A small network was shown many inputs. Here are its activations along a few directions, one row for each input.
Each table varies a few parts of the input and shows all the possible inputs, shuffled.
Descriptions start from the smaller parts, as in this example, which fits no table here: one of 2 separate values, together with either a single point or one of 9 places around a ring or (one of 4 places along a line, together with one of 8 places around a ring).
Shared parts are said once, and a part with two or three values counts as separate values.

Other details of the inputs vary at random and push rows far along two fixed directions, the same in every table; ignore that.

Rows:
r1: [  9   4  -7  12 -33 -16  -1  -4   1  -6  -2]
r2: [  9   2 -10  12 -30 -16  -7   5   3  -4   3]
r3: [ 20  -3 -11  11 -26 -24   0  -7   6 -16  -2]
r4: [ 21  -1  -9   8 -25 -18  -4  -7   7 -14  -1]
r5: [-13   5   5 -15   0   3   1  11  32 -48  -4]
r6: [-18   4   5  -6  19  18  -4   6  -2  17   1]
r7: [-10   9   4 -18  -1   5   1   8  32 -42  -8]
r8: [  5  -3  -4   7  -9   0   1  -2 -17  25   0]
r9: [-22  -1  14 -18  43  27  -1   0   8   4  -1]
r10: [-18  -1   6  -8  19  16   1   7  -2  17   2]
r11: [ -2   3  -3   6 -16  -8   0   1   2  -1   3]
r12: [  6   2  -5   9  -8  -1  -4  -2 -19  28   2]
r13: [ 11   4  -9  12 -33 -17   0  -4  -2  -1   0]
r14: [ 12  -2  -5   8   1  -6   6  -5 -14  13   1]
r15: [ -9   7   2  -9   1   2   2   4  36 -47 -11]
r16: [  4   1  -3   9  -9  -6   0   0 -19  25  -2]
r17: [-34   6  13 -16  34  24   1  11   7  10  -4]
r18: [ 12  -6  -2   9   5  -4   1 -13 -19  17  -1]
r19: [  0   0  -2   8  -5  -6   0   4 -17  25   3]
r20: [  1   5  -5   5 -19 -11  -1   5   2   1  -4]
r21: [-22   4   6 -15  12  17   0   8  20  -8  -6]
r22: [-12   6   2 -10   2   1   2   9  41 -50  -7]
r23: [ 16  -2  -1   3   0  -2   7  -6 -20  19   1]
r24: [-20   3  12 -15  44  27   6   0   2   7  -4]
r25: [  3  -3  -4  12  -3  -1  -4   1 -24  28   6]
r26: [ -6  -3   8 -10  24  17  -6  -5  -4   7   1]
r27: [ -1  -5   4   4  27  10   7  -4 -23  25   4]
r28: [  3  -5   5   0  23  12  -1 -11 -21  28   1]
r29: [ 13   0  -4   1  -4  -4   5  -3 -19  14   3]
r30: [ 14  -4  -1   4  -1  -5   7  -2 -15  12   4]
r31: [ 12  -7  -2   7   4  -3  -2  -7 -16  18   6]
r32: [  5  -3  -1  -2  -8  -6  -8   1  13 -19   5]
r33: [-10   2   7 -12   1   1   3  11  37 -50  -6]
r34: [  0  -2   4  -5  21  10   6  -1 -25  27   6]
r35: [  9   4  -9  11 -34 -19   0  -1   3  -6   1]
r36: [-17  -4   8  -7  24  10   0   0  15 -17  -2]
r37: [  4  -4  -1   2  -8  -8  -5  -1  16 -26   1]
r38: [ 12   2  -3   0 -12  -6   2  -2  -4  -8  -2]
r39: [ 14   0  -3   1 -11  -9   6   0   2  -9  -1]
r40: [-25   7   6  -8  -3   4  -2  10  35 -39  -4]
r41: [ 13   3 -11  14 -33 -15  -6   0  -3   0  -2]
r42: [ 14  -4  -2   2  -1  -2  -5  -9 -14  14   5]
r43: [  0  -4   4   0  25   9   2 -11 -20  28   0]
r44: [ 22  -4  -9   7 -26 -19  -7  -5   1  -9   5]
r45: [ 13   0  -1   1 -10  -6   5  -3   0 -10  -4]
r46: [ 10  -4  -9  12 -32 -18  -1   4   2  -5   2]
r47: [-18   0   5  -9  17  17   2   6   1  15   0]
r48: [-20   1   8  -3  19  11   0   8  -6  16   1]
r49: [-22  -4  15 -17  42  26  -5   2   5   0   5]
r50: [  9  -5  -5   7  -6 -12   0  -6   0  -4   1]
Each input here is: one of 5 places along a line, together with either one of 4 separate values or one of 6 places along a line.
Question: Changing only the place on the line of 5 turns r9 into r4. The same change can be made to r17. Which row results?
Answer: r20
Question: Change only the place on the line of 6 in r42. List by row number the other rows that result.
Answer: r4, r7, r23, r24, r43
Question: Start at r38 and move only the place on the line of 6, one step at a time. The first step leads to r45. Which rows follow, in order?
Answer: r15, r18, r28, r26
Question: Change only the choice among 4 separate values in r35. List by row number the other rows that result.
Answer: r6, r17, r47
Question: Change only the choice among 4 separate values in r11. List by row number the other rows that result.
Answer: r2, r10, r19

Rows:
r51: [-33   3  10 -13  28  25   0  10   2  21  -3]
r52: [-6 -2  1 -4  6  6 -6  8  0  2  4]
r53: [  8 -11  -2  14  -5  -9  -6  -3 -20  20  16]
r54: [ 8 -8  2 -2  7  2 -5 -9 -3  4  4]
r55: [  6   6  -6   9 -33 -22   2   8   9 -23   1]
r56: [ 13  -5  -6   3 -20 -13 -13 -10  20 -30   2]
r57: [  6  -6  -3  14  -8  -6  -9   1 -22  22  12]
r58: [ 14 -10  -3   1   4  -2  -1  -5 -12  16  10]
r59: [ 19  -7  -7   8 -21 -23   7   0  -1 -16   4]
r60: [-4 -8  2 -4  7  1 -4  4  7 -6  7]
r61: [ -5  -2   5   1  22  19   1  -9 -34  58   1]
r62: [-17   2  16 -20  46  30   5   0  -1   3  -6]
r63: [-12  -6  -2  16  15  -6  -4  -6  12   0  -5]
r64: [ -5   2  -7  12 -33 -14  -6   7   9  -5   2]
r65: [ -3  -1   3   4   4   0   2   5 -11   2   5]
r66: [-24   9  10 -23  13  18  -8   9  41 -35  -9]
r67: [ 17  -9  -5  17 -16 -21   5  -4 -18   4  11]
r68: [ 24  -3  -8   3 -23 -20   8  -1  11 -28   1]
r69: [  2   5  -6   5 -23 -13  10   6   0  -3  -5]
r70: [-27   6   7 -18  14  15  -6  16  27 -18  -4]
r71: [ 11   4  -3   3  -5  -3   1 -10 -13   9  -3]
r72: [  2   2  -5   7 -14  -1  -8 -10  -7  16  -2]
r73: [ 18   0 -10   4 -30 -16  -7   5  15 -22   1]
r74: [ 18   3  -5   4  -6  -6  10  -1 -22  22   0]
r75: [ 19   2  -2   5  -5  -6   7  -7 -23  20  -3]
r76: [ 19   2  -8   6 -26 -16  -3  -7   9 -29  -4]
r77: [-21   6  13 -14  32  25  11  -1  -4  15  -9]
r78: [-41   7  16 -13  37  28   9  11   1  11  -3]
r79: [-26  11   9 -21  10  10   5  18  38 -43 -10]
r80: [  3   2  -7  11 -29 -16  -9   7   4  -6   6]
r81: [ 10   2  -6   5 -11  -4 -12 -10  -9  13   2]
r82: [-27   9   5 -18   4  15  -1  13  39 -26  -9]
r83: [ 22  -2  -5   6  -3  -6   8  -3 -24  17   3]
r84: [ 24  -8  -1   6   2  -8   8 -13 -23  14   3]
r85: [ -5  -9   2  20  43   5  11 -14 -36  48  -2]
r86: [-25   8  11 -18  32  27  14   7   5   9  -8]
r87: [-18   4   6 -16  12  16 -15   1  34 -35  -4]
r88: [  1  -9  10  -4  45  21   5 -18 -37  41   6]
r89: [ 16   3 -10   3 -30 -16  -4   5  10  -9  -1]
r90: [ 13   5  -9  11 -28 -13   3 -10  -5  -1  -6]
r91: [ 22  -3  -7   8 -22 -12  -8  -6  -4  -3   1]
r92: [-19   6   6 -17   7   7   3  17  37 -50  -8]
Question: What do these inputs look like to the network?
Answer: one of 2 separate values, together with either a single point or (one of 4 places along a line, together with one of 5 places along a line)
Question: Changing only the choice among 2 separate values turns r83 into r73. The same change can be made to r85. Which row results?
Answer: r63
Question: Changing only the choice among 2 separate values turns r53 into r67. The same change can be made to r66. Which row results?
Answer: r75
Question: Change only the place on the line of 5 in r51. List by row number the other rows that result.
Answer: r61, r64, r72, r82
Question: Change only the place on the line of 4 in r56. List by row number the other rows that result.
Answer: r72, r81, r87

Rows:
r93: [  6   4  -2   6 -18 -14   1   5  18 -40  -4]
r94: [ 10  -5  -1   0  17   2   9  -5 -17  20   3]
r95: [ 25   5 -16  20 -34 -25   8  -9 -18  16  -7]
r96: [-17  -4   8  -1  22  15   6   6 -12  32   3]
r97: [  0  -3  -1  -6   2   0  -4   0  24 -24   0]
r98: [  5  -3   3  -5  17   7   7   0 -28  36   0]
r99: [-3 -3  0  5 10  0 -9 -1  6  1 -1]
r100: [ 22   0 -10   3 -26 -12   4   1 -10  -1   2]
r101: [-14   5   9  -6  23  17  -7  -8 -14  30  -1]
r102: [-15   8   1 -10  -1   2   3  16  21 -30  -7]
r103: [-11   1   9 -13  12  16  -4   7  14  -3   2]
r104: [-30   2   9 -13  18  22   1  12  14 -10  -2]
r105: [ -5  -9   0  10  19   4   6  -6 -25  38   8]
r106: [ 5 -3 -2 -4 -7 -3 -5  3  1  3 -1]
r107: [-16  -1  11 -20  21  15  -5  -1  22 -24   0]
r108: [  1   3  -1   0 -23 -14 -14   1  27 -43   1]
r109: [  2  -3   0  -3  -5  -3  -8  -1  29 -37  -6]
r110: [-30   7  13 -13  18  18   2   0  16  -7 -10]
r111: [ 15  10  -7  10 -35 -23   4  -4   1 -11  -7]
r112: [ 18  11 -12  13 -37 -19   4  -2   1 -13  -5]
r113: [ 15   2  -5  10 -24 -22   3  -1  -2 -20   2]
r114: [ -3  -8   7   8  17   7   3  -9 -32  33   8]
r115: [-23  10  11 -16  13  14   3  15  21 -27  -3]
r116: [ 11   1 -13  17 -33 -18   3  -8  -1   4  -8]
r117: [ 15   0 -12  11 -35 -24 -11   3   1  -2   1]
r118: [ 16   3 -10  11 -43 -22 -12   4   8 -17   6]
r119: [-7  2  6 -4 12  1  6 -1 -5 -3  2]
r120: [ -4   3  -2   1   2  -7   6   5  15 -20  -2]
r121: [ 13  -5  -7   1  -9  -2  -5  -1 -15  13   3]
r122: [ 15  -9 -11  22 -18 -20   4  -6 -16  16   5]
r123: [-16   0   5  -2  -3   2  -3   6  33 -46  -5]
r124: [ 29  -6  -6   9 -14 -17   7 -13 -29  17   6]
r125: [-10   1  -1  -5   7   7 -10   6  -3   7   1]
r126: [-4 -6  2 -7 21 10 -1 -4  3  8  5]
r127: [  3   0  -5   7   0 -10   8   1  -3   1   3]
r128: [ -5  -2   3   1  14   7  -5   3 -16  38   7]
r129: [ 19  -4   0   3  -4  -7   4  -9 -19   5   4]
r130: [ -8   2  10 -15  22  21   5   5  -9  10   1]
r131: [-12   0   7  -4  16  11 -11   1  13 -15   2]
r132: [ 13   3  -9  13 -28 -26   3   4  22 -38  -8]
r133: [  7  -8  -4  18  -6  -9   0  -5 -12   9  -1]
r134: [-25  10   4 -14  11  15  -8   2  33 -19 -12]
r135: [-1 -5  2 -7 12  6 -2 -6  0  4  7]
r136: [-14  -1   9 -16  18  16  -2   8  15   0   0]
r137: [-20  -2   9  -6  14   8   2   0   9 -11   0]
r138: [-15  -5   4  -1  14   6   4  -2  -1   5   5]
r139: [  5  -3  -7   9  -5 -10  -8  -2   4  -1   5]
r140: [ 17  -7   0   4  -6  -5  -5 -11 -16   8   7]
r141: [  7   4  -7  -2 -19  -5  -3  -6  19 -15 -10]
r142: [  5   4   1  -6 -12  -2   5   8  13 -15  -1]
r143: [ -3   1   3 -11  -8   6  -7   6  18 -22   2]
r144: [  3  -3  -2   8   2  -4 -11  -3   3  -4   0]
r145: [ 7  6  2 -7 -4  0  6 -6 -1  0 -8]
r146: [ 10   5  -6  -2  -9  -3   8  -6   1   1 -11]
r147: [ -5  -2   1   0  17  15  -7   0 -30  42  10]
r148: [-22  -4   7  -1  24  12   1   3  15  -9  -7]
r149: [ 3 -2 -1 -5 11  1  8 -1  4 -3  1]
r150: [-10  -3   2   1   2   1   2   5  -6  14  -2]
r151: [  3   1   2  -3  19  21  -1 -12 -27  40   2]
r152: [-16   4   5  -1  21  23   4  -5 -16  28  -2]
r153: [ 15  -5  -6  17 -24 -12   1  -2 -28  26   8]
r154: [-16   0   8  -9  16   8  -9  -1  11 -10   3]
r155: [  0   3  -3   1 -12 -14   6   3  13 -25   1]
r156: [ 2 -2  2 -8  9  2  7 -2  1 -4  3]
r157: [-19   4   6 -22  11  21  -6   9  26 -26  -2]
r158: [ 0  3  0  2 -4 -6  8  9 -2  7  0]
r159: [ 32  -9  -8  16 -24 -16  -6 -12 -16   4   7]
r160: [  3  -1   1   8  12  -1   4  -1 -14   9  -2]
r161: [-12   3  12 -17  22  17   2   5  24 -35  -6]
r162: [-19   7  11  -9  19  15   7  13   5   3   0]
r163: [-2  3  6 -9  8 11 -3 -9 -3 12 -4]
r164: [ 16   7 -13  13 -32 -13 -10  -8  -4   2   0]
r165: [  9 -11   1   5  23   8  -2 -11 -24  35   3]
r166: [-14  -3   8   1  14  13   5   5 -12  28   5]
r167: [ 13   3  -8   9 -26 -22   5   6  -7   0  -3]
r168: [ 8  8 -2 -5 -4  6  6 -5 -1 -2 -6]
r169: [ 20  -5  -4   8   0  -8   6  -7 -13  10  -3]
r170: [-4 -3 -4  5 -9 -3  1  5 -7  5 -1]
r171: [ -3   0   3   3   7   7  -6   2 -16  33   9]
r172: [  3  -2  -7   8  -7 -11  -8  -2   6  -1   7]
r173: [  8  -4  -6   9  -8 -12  -7  -7 -12  14  11]
r174: [ -9   3   7 -16  16  12   7  10  13  -4  -3]
r175: [ 23  -3  -7   8 -20 -18   2  -3   7 -23  -6]
r176: [ -9   5   3  -5  12  11   6   8 -14  13   2]
r177: [  1   2  -2 -10  -3   2   3   8   8 -16  -5]
Question: What do these inputs look like to the network?
Answer: one of 5 places around a ring, together with either one of 3 separate values or one of 6 places around a ring or one of 8 places around a ring
Question: Changing only the place on the ring of 5 turns r158 into r136. The same change can be made to r95. Which row results?
Answer: r141
Question: Changing only the place on the ring of 5 turns r151 into r168. The same change can be made to r143. Which row results?
Answer: r130
Question: Change only the place on the ring of 8 in r175. List by row number the other rows that result.
Answer: r94, r124, r129, r149, r156, r161, r169
Question: Change only the choice among 3 separate values in r146. List by row number the other rows that result.
Answer: r145, r168
Question: Change only the place on the ring of 6 in r166. List by row number the other rows that result.
Answer: r96, r104, r150, r153, r170

Rows:
r178: [ 14  -4   5 -16  39  14  21 -12 -37  29  -3]
r179: [ 26  -7 -14  24 -28 -28  -1 -20 -10   8   8]
r180: [-13   9  12  -8  29  21  -5   0 -25  33   2]
r181: [ 25  -1 -18  24 -29 -21   6   5 -36  37   6]
r182: [-21  -3  10  -7  23   7   1   6  20 -23   8]
r183: [ 19  -4 -13  19 -40 -25   7  -6 -16  29   0]
r184: [ -3   2   4   7  17  -1   3   5 -25  23   1]
r185: [-21  -2  12 -14  33  23  -8  -8  -5  12  10]
r186: [-13   8  -2 -14 -38  -8  -5  16  45 -43  -6]
r187: [-27  14   8 -12  12   6  -3   8  41 -42 -17]
r188: [ 56  -2 -14  16 -47 -35  17 -14 -10 -19  -2]
r189: [-15   5   0   1  31  23   9  -2 -30  57  -3]
r190: [ -3  14  -7  -5 -27   0  -5  12  22 -22  -4]
r191: [ -9 -14  11  -8  54  24  -5   1 -12  28   8]
r192: [ 23  -8  -8  25 -31 -24   2  -3 -22   1   6]
r193: [ 12  -5 -10  13 -38 -26   7  10  -5   6   4]
r194: [-2 -9  4 -6 34 16 -9 -9  5 11 -1]
r195: [-13  -3   9 -23  26  23 -18   4  26 -20   1]
r196: [-28   4  10 -10   9  14  -2   2  39 -47 -13]
r197: [ -7   6   2  -6 -29  -3 -11   5  33 -57  -4]
Question: What do these inputs look like to the network?
Answer: either one of 2 separate values or (one of 3 separate values, together with one of 6 places along a line)
Question: Which of the alternatives is r182?
Answer: one of 3 separate values, together with one of 6 places along a line
